[-0.21, -0.16,  0.36,  0.06, -0.38,  0.13, -0.12] -> q_548
[ 0.25,  0.73, -0.25, -0.51, -0.41,  0.00, -0.05] -> q_578
[-0.44, -0.83, -0.09,  0.08, -0.07, -0.21,  0.53] -> q_968
has: [-0.16,  0.36,  0.06]  yes
has: [-0.12,  0.13, -0.38]  no

[-0.21,  0.15,  0.23, -0.02, -0.01, -0.24,  0.29,  0.16, -0.15, -0.07,
 -0.03, -0.02,  0.19,  0.09,  0.06, -0.11,  0.24,  0.21, -0.38, -0.01,
  0.03,  0.06, -0.20,  0.38, -0.18,  0.09,  0.48,  0.18,  0.35, -0.20,
 -0.48, -0.28, -0.11, -0.16,  0.08, -0.12,  0.06, -0.14, -0.04,  0.23,
  0.06,  0.11, -0.08,  0.39,  0.21, -0.04,  0.10, -0.14,  0.10, -0.11,
  0.06,  0.18, -0.25] -> q_207
[ 0.15, -0.34,  0.18,  0.13,  0.04, -0.07, -0.05, -0.03, -0.27, -0.19,
  0.21, -0.12, -0.12,  0.07, -0.22, -0.32,  0.00, -0.11, -0.20,  0.14,
  0.18,  0.25,  0.00, -0.16,  0.20, -0.34,  0.19,  0.36,  0.20,  0.20,
  0.04, -0.17, -0.01,  0.02, -0.43,  0.20,  0.08,  0.19,  0.17,  0.29,
 -0.12,  0.33, -0.21,  0.13, -0.17, -0.11,  0.14, -0.15,  0.53,  0.26,
 -0.15, -0.03, -0.21] -> q_49
[ 0.15, -0.34,  0.18,  0.13,  0.04, -0.07, -0.05, -0.03, -0.27, -0.19,
  0.21, -0.12, -0.12,  0.07, -0.22, -0.32,  0.00, -0.11, -0.20,  0.14,
  0.18,  0.25,  0.00, -0.16,  0.20, -0.34,  0.19,  0.08, -0.14,  0.15,
  0.04,  0.28, -0.02, -0.11,  0.19,  0.01, -0.26,  0.10, -0.18,  0.11,
  0.25, -0.22, -0.01, -0.17, -0.37, -0.04,  0.46,  0.17,  0.00,  0.03,
 -0.12,  0.35,  0.57] -> q_578
[ 0.15, -0.34, -0.22,  0.13,  0.04, -0.07, -0.05,  0.15, -0.27, -0.19,
  0.21, -0.12, -0.12,  0.07, -0.22, -0.32,  0.00, -0.11, -0.20,  0.14,
  0.18,  0.25,  0.00, -0.02,  0.20, -0.34,  0.19,  0.08, -0.14,  0.15,
  0.04,  0.28, -0.02,  0.09,  0.19,  0.01, -0.26,  0.10, -0.18,  0.11,
  0.25, -0.22, -0.01, -0.17, -0.37, -0.04,  0.46,  0.17,  0.00,  0.03,
 -0.12,  0.35,  0.57] -> q_968
[ 0.24, -0.05, -0.26,  0.07, -0.02, -0.41,  0.30,  0.17, -0.13,  0.20,
  0.02,  0.34,  0.25,  0.19, -0.29,  0.09,  0.10,  0.01,  0.24, -0.08,
 -0.06,  0.14,  0.02,  0.17,  0.20,  0.46, -0.02,  0.30,  0.11, -0.15,
 -0.13, -0.05,  0.12, -0.12,  0.08,  0.18,  0.05, -0.19,  0.10, -0.15,
 -0.39, -0.25, -0.17,  0.21, -0.11, -0.08, -0.07,  0.04,  0.21,  0.12,
 -0.09, -0.28,  0.01] -> q_539
[ 0.23,  0.39, -0.09,  0.32,  0.14, -0.21, -0.34, -0.20,  0.23, -0.27,
 -0.20, -0.08,  0.08, -0.17, -0.01,  0.03,  0.10,  0.31,  0.10, -0.06,
  0.04,  0.18,  0.02, -0.20,  0.02,  0.06, -0.09, -0.09, -0.03,  0.13,
 -0.19, -0.14,  0.17,  0.14, -0.29, -0.23,  0.00,  0.26,  0.14, -0.21,
 -0.05, -0.13,  0.09, -0.18,  0.05, -0.11,  0.21,  0.12, -0.39, -0.11,
  0.01, -0.05, -0.21] -> q_548
[-0.07,  0.24, -0.49, -0.27, -0.39,  0.00, -0.15, -0.29, -0.01, -0.07,
 -0.03, -0.02, -0.47,  0.25,  0.45, -0.09,  0.20,  0.18,  0.00,  0.30,
 -0.37,  0.53,  0.07, -0.17,  0.14,  0.14,  0.01, -0.14, -0.21,  0.11,
  0.00,  0.28,  0.10,  0.23, -0.15, -0.06, -0.06,  0.16, -0.02,  0.04,
 -0.10, -0.05, -0.35, -0.09,  0.03, -0.10, -0.11,  0.17,  0.03, -0.32,
  0.27,  0.03,  0.28] -> q_402
[ 0.24, -0.05, -0.26,  0.07, -0.02, -0.41,  0.30,  0.17, -0.13,  0.20,
  0.02,  0.34,  0.25,  0.19, -0.29,  0.09,  0.10,  0.01,  0.24, -0.08,
 -0.06,  0.14,  0.02,  0.17,  0.20,  0.46, -0.02,  0.30,  0.11, -0.15,
 -0.13, -0.05,  0.12, -0.12,  0.08,  0.18,  0.05, -0.19,  0.10, -0.15,
 -0.39, -0.25, -0.17,  0.21,  0.10,  0.09, -0.02, -0.23,  0.30,  0.25,
 -0.06,  0.07, -0.22] -> q_48
has: [-0.17,  0.21, -0.11, -0.08, -0.07]  yes
has: [-0.22, -0.32,  0.00, -0.12, -0.20]  no

[-0.48, -0.72, -0.11, -0.02,  0.04,  0.03, -0.01,  0.57,  0.01] : q_548
[ 0.29,  0.29,  0.15, -0.03,  0.03, -0.11,  0.17, -0.48, -0.13] : q_402
[ 0.29,  0.40,  0.05,  0.10,  0.03, -0.09,  0.17, -0.48, -0.11] : q_736
[-0.47, -0.71, -0.10, -0.04,  0.04,  0.03, -0.03,  0.59,  0.01] : q_207
[-0.48, -0.71, -0.11, -0.02,  0.04,  0.02, -0.01,  0.59,  0.01] : q_984
[ 0.29,  0.29,  0.15, -0.03,  0.06, -0.03, -0.01, -0.38, -0.05] : q_48
[-0.47, -0.71, -0.10, -0.04,  0.04,  0.03, -0.03, -0.46,  0.01] : q_49
has: [-0.01,  0.59,  0.01]  yes
has: [-0.03,  0.06]  yes

[ 0.17, -0.05, -0.28, -0.08] -> q_736
[ 0.17, -0.05, -0.28,  0.23] -> q_539
[-0.15, -0.14,  0.28,  0.09] -> q_207
[-0.73, -0.05, -0.28, -0.08] -> q_578
[-0.40, -0.05, -0.28,  0.23] -> q_140
has: [-0.40, -0.05, -0.28,  0.22]  no
has: [-0.14, -0.15]  no
has: [-0.08, -0.28]  no
has: [ 0.18, -0.05]  no
has: [0.09, 0.28]  no
has: [-0.06, -0.28]  no
has: [-0.05, -0.27]  no

[-0.13,  0.10,  0.17, -0.16, -0.02,  0.09, -0.09, -0.03, -0.05,  0.09,
  0.16,  0.40] = q_968
[-0.18, -0.05,  0.40, -0.31, -0.40,  0.04, -0.18, -0.05,  0.39, -0.26,
  0.18,  0.46] = q_539
[ 0.21,  0.05, -0.25,  0.20,  0.08,  0.16, -0.10,  0.20,  0.16,  0.23,
 -0.03, -0.11] = q_548
[-0.05, -0.08,  0.14, -0.17, -0.29, -0.03, -0.12,  0.06,  0.49, -0.19,
  0.07,  0.31] = q_140
[ 0.13, -0.15,  0.12,  0.25,  0.07, -0.15, -0.02, -0.03, -0.30,  0.17,
 -0.01, -0.01] = q_736
[-0.09, -0.07, -0.02, -0.23, -0.11, -0.17,  0.05,  0.02,  0.12, -0.24,
 -0.02,  0.14] = q_984
[ 0.13, -0.15,  0.12,  0.25,  0.07, -0.15, -0.02, -0.04, -0.30,  0.17,
 -0.01, -0.01] = q_79
has: [ 0.25,  0.12, -0.15,  0.13]  no
has: [-0.15,  0.12]  yes
has: [-0.15,  0.13,  0.25]  no

[ 0.06, -0.09,  0.11,  0.12,  0.12, -0.47,  0.13, -0.11,  0.16, -0.25,
 -0.04, -0.71, -0.27,  0.07, -0.23] : q_578
[ 0.27, -0.18,  0.33, -0.06, -0.07, -0.15, -0.03, -0.45,  0.47,  0.06,
 -0.02, -0.07,  0.03,  0.25,  0.14] : q_140
[ 0.06,  0.27,  0.08,  0.02,  0.21,  0.42, -0.29,  0.32, -0.05,  0.09,
  0.10,  0.45, -0.02,  0.16,  0.07] : q_49
has: [0.27, 0.08, 0.02]  yes
has: [-0.45, -0.03]  no
has: [ 0.27, -0.18,  0.33]  yes

[-0.04, -0.17,  0.19,  0.09, -0.07, -0.02,  0.02, -0.12,  0.05, -0.08,
  0.11, -0.08,  0.21, -0.04,  0.31,  0.07,  0.11, -0.16,  0.02, -0.16,
 -0.04, -0.30,  0.07,  0.08,  0.16,  0.12,  0.16,  0.02, -0.03,  0.05,
 -0.06, -0.06,  0.08, -0.04] -> q_140
[-0.02, -0.05,  0.07,  0.03, -0.02,  0.02, -0.01, -0.05,  0.01, -0.05,
  0.02, -0.03,  0.09, -0.01,  0.12,  0.04,  0.05, -0.04,  0.00, -0.04,
  0.00, -0.13,  0.04,  0.05,  0.07,  0.04,  0.08, -0.02, -0.01,  0.03,
 -0.02, -0.02,  0.00, -0.03] -> q_984
[-0.10,  0.01, -0.09,  0.07,  0.03, -0.01, -0.07, -0.05,  0.04, -0.03,
 -0.09,  0.03, -0.05,  0.03, -0.09, -0.03,  0.02,  0.05,  0.00,  0.14,
  0.07,  0.11, -0.03,  0.11,  0.05, -0.06,  0.03, -0.02,  0.00,  0.01,
 -0.04, -0.04, -0.04,  0.03] -> q_736
[-0.10, -0.07,  0.01,  0.09,  0.00, -0.01, -0.03, -0.10,  0.07, -0.04,
 -0.02,  0.01,  0.07,  0.00,  0.07,  0.02,  0.06, -0.03,  0.00,  0.03,
  0.02, -0.06, -0.01,  0.15,  0.09,  0.02,  0.05,  0.00, -0.03,  0.03,
 -0.09, -0.04,  0.00,  0.00] -> q_578
[-0.09, -0.14,  0.11,  0.11, -0.04, -0.03, -0.05, -0.14,  0.07, -0.09,
  0.04, -0.06,  0.17, -0.01,  0.23,  0.05,  0.10, -0.11,  0.01, -0.06,
  0.01, -0.19,  0.04,  0.16,  0.18,  0.06,  0.16, -0.02, -0.04,  0.04,
 -0.09, -0.08,  0.02, -0.01] -> q_548
[-0.02, -0.05,  0.07,  0.03, -0.02,  0.02, -0.01, -0.05,  0.01, -0.05,
  0.02, -0.03,  0.09, -0.01,  0.12,  0.04,  0.05, -0.04,  0.00, -0.04,
  0.00, -0.13,  0.04,  0.05,  0.07, -0.05, -0.03, -0.01,  0.00, -0.02,
  0.02,  0.00, -0.05,  0.04] -> q_49
[-0.17, -0.38,  0.34,  0.24, -0.10, -0.09, -0.05, -0.32,  0.17, -0.18,
  0.17, -0.17,  0.41, -0.06,  0.62,  0.16,  0.25, -0.26,  0.03, -0.24,
 -0.02, -0.54,  0.09,  0.33,  0.43,  0.23,  0.36,  0.01, -0.09,  0.11,
 -0.18, -0.13,  0.16, -0.04] -> q_539
[-0.08, -0.06,  0.03,  0.05, -0.04,  0.00, -0.03, -0.09,  0.06, -0.05,
 -0.02,  0.00,  0.07,  0.03,  0.07,  0.02,  0.05, -0.03,  0.00,  0.04,
  0.00, -0.03,  0.00,  0.15,  0.11,  0.00,  0.06, -0.02, -0.04,  0.04,
 -0.06, -0.04,  0.00,  0.01] -> q_79
[-0.10,  0.01, -0.09,  0.07,  0.03, -0.01, -0.07, -0.05,  0.04, -0.03,
 -0.09,  0.03, -0.05,  0.03, -0.09, -0.03,  0.02,  0.05,  0.00,  0.14,
  0.07,  0.11, -0.03,  0.11,  0.05, -0.01, -0.11,  0.03,  0.04, -0.04,
  0.09,  0.09, -0.04, -0.04] -> q_207
[-0.08, -0.06,  0.03,  0.05, -0.04,  0.00, -0.03, -0.09,  0.06, -0.05,
 -0.02,  0.00,  0.07,  0.03,  0.07,  0.02,  0.05, -0.03,  0.00,  0.04,
  0.00, -0.03,  0.03, -0.08, -0.03,  0.05,  0.01,  0.02,  0.01,  0.00,
  0.04,  0.03,  0.00, -0.06] -> q_48
[-0.04, -0.01, -0.02,  0.04, -0.01,  0.00, -0.03, -0.03,  0.02, -0.03,
 -0.04,  0.01,  0.03,  0.00,  0.00,  0.00,  0.00,  0.00, -0.02,  0.02,
  0.01, -0.01,  0.00,  0.06,  0.02,  0.00,  0.02, -0.01, -0.02,  0.00,
 -0.01, -0.01, -0.03,  0.01] -> q_968
[ 0.04,  0.04,  0.00, -0.02, -0.02,  0.02,  0.01,  0.05, -0.04, -0.01,
  0.01,  0.01, -0.01, -0.01, -0.02,  0.01, -0.04,  0.02,  0.00, -0.03,
  0.00,  0.01,  0.02, -0.06, -0.08, -0.01, -0.03,  0.00,  0.01, -0.01,
  0.03,  0.03, -0.04, -0.04] -> q_402
has: [-0.17,  0.19,  0.09]  yes
has: [0.00, 0.06]  yes
has: [0.09, 0.02, 0.04]  no
has: [0.00, 0.00, 0.00]  yes

[-0.85, -0.15,  0.00, -0.65] : q_402
[ 0.01, -0.11,  0.00, -0.05] : q_736
[0.81, 0.28, 0.69, 0.22] : q_984
has: [0.81, 0.28, 0.69]  yes
has: [-0.05,  0.00, -0.11]  no
has: [ 0.00, -0.05]  yes
has: [0.28, 0.69]  yes
has: [ 0.00, -0.11,  0.01]  no
has: [0.69, 0.28, 0.81]  no

